[[-1, -12, 15, 1, 12, -16, 2, 1, 19, 4, -3, 10, -8, 5], [-6, 14, -28, -39, 0, 13, -9, 3, -59, 3, 10, 35, 14, -2], [12, 7, 7, 18, 4, -9, -11, 9, 22, 3, -12, -14, -8, 3], [-14, 11, 5, -20, -8, 15, 1, -9, -7, 1, 1, 17, 22, 0], [-25, -34, 17, -20, -24, -7, 48, -46, -38, -17, 22, 27, 19, 21], [-20, 2, 56, -32, -9, 16, -1, -3, 54, -17, -16, 8, 39, 3], [-1, -5, -1, -11, 3, -2, 3, -6, -17, -6, 9, 10, 3, 1], [-15, 35, 3, -84, 9, 28, -28, 17, 38, 5, -34, 29, 50, -12], [0, -29, 1, -2, 11, -26, 7, -3, 13, 6, 0, 6, -21, 4]]
Report the entry just left of the smallest entry.
Answer: 3
The third smallest entry is -46
Report the 1st entry in reading order.
Answer: -1
Report the second smallest entry.
Answer: -59
Report the entry just right of the smallest entry.
Answer: 9
The entry just left of the largest entry -> 2
The entry just left of -59 is 3
The 3rd largest entry -> 50
Report the second largest entry.
Answer: 54
The fifth entry in reading order: 12
Report the maximum.
Answer: 56
The entry just right of the largest entry: -32

Read these off the table that follows.
1) Which number is the entry directly below -1.529?
2) Which number is the entry in the bottom-left corner?
3) Which number is the entry in the bottom-right corner?
4) Which number is the entry directly above the centre entry?
5) Which number is the median of all entries?
6) Which number is the smallest entry?
7) Which number is the top-left entry?
8) Which number is the entry just left of the largest entry?
 -7.211    3.176  -18.122   -2.862    6.454   -1.529   -8.399
-11.913    1.205   -7.140    4.440  -10.361   -5.215  -11.349
-17.464   -5.594  -10.312    3.292   -0.892    6.303   -6.148
-12.017    4.422  -21.065   -0.520    5.292    3.018   -8.712
 -9.755    4.658  -17.633   -3.050    7.462   -2.296   -2.424
 -1.384  -19.943    5.327  -12.631    1.465   -0.073   19.541
-15.846   -0.834   -3.166    4.579  -11.324   -5.558  -10.124
1) -5.215
2) -15.846
3) -10.124
4) 3.292
5) -3.050
6) -21.065
7) -7.211
8) -0.073

B = [0.02, -0.10, 0.15, -0.12, 0.09]
The entry just left of 0.09 is -0.12
Report the first entry from the left.
0.02

[ 60 134  95 124 119 208 134  42 194 152 137 171 229 163]
Read off the third-last entry.
171
Read off the last entry.
163
The entry just right of 60: 134
The entry just right of 152 -> 137
The second entry from the end -> 229

65	83	-26	-80	-59	7	-4	87	81	-83	23	40	-68	42	-57	67
-55	-58	-47	48	30	-34	54	42	-76	-18	-1	76	28	-14	-56	-63
-57	-46	44	-36	-56	-55	7	2	-54	56	-24	-35	-34	-71	62	-38
-63	-43	-48	74	76	18	77	-71	-54	69	-36	-7	72	38	-66	-23
-12	-62	-20	65	60	37	12	6	-58	-28	74	71	37	-71	-38	-49
-69	-83	76	60	20	-32	-13	35	-76	-65	59	57	9	-8	73	-77
63	66	-17	69	64	33	-55	-56	59	-37	-4	-68	85	-11	-27	66
-2	-58	47	-38	-59	-4	23	10	-35	26	7	-5	-37	-36	40	-55
59	63	-22	-54	-27	40	-18	74	35	-63	13	50	-59	83	-55	57
-85	-79	32	71	33	-71	-55	-43	-74	-40	-11	29	17	-4	57	-73
The fourth entry from the end, reading row by row: 17
Find the first entry, reading row by row.
Answer: 65
Find the top-right entry.
Answer: 67
The entry just left of -65 -> -76
Find the third-last entry, reading row by row.
Answer: -4
Find the entry in the bottom-right corner.
Answer: -73
Find the entry just right of the smallest entry.
Answer: -79
Find the entry just left of 67.
Answer: -57
The bottom-left entry: -85
Find the entry directly above -1.
Answer: 23
The entry directly below -14 is -71
The third entry on the main diagonal is 44
Find the bottom entry of the column that holds the largest entry.
Answer: -43
The entry directly above -62: -43
Find the entry just right of 50.
Answer: -59
Find the 2nd entry in reading order.
Answer: 83
The entry directly above 72: -34
The largest entry in the last row -> 71
The fifth entry, reading row by row -> -59
Find the top entry of the column that holds the largest entry.
Answer: 87
The entry just right of -2 -> -58
The smallest entry in the first row -> -83
The smallest entry in the last column -> -77
The entry just right of the largest entry -> 81
Find the second entry on the diagonal from the top-right corner.
Answer: -56
The entry directly below the largest entry -> 42
Find the entry just right of 72.
Answer: 38
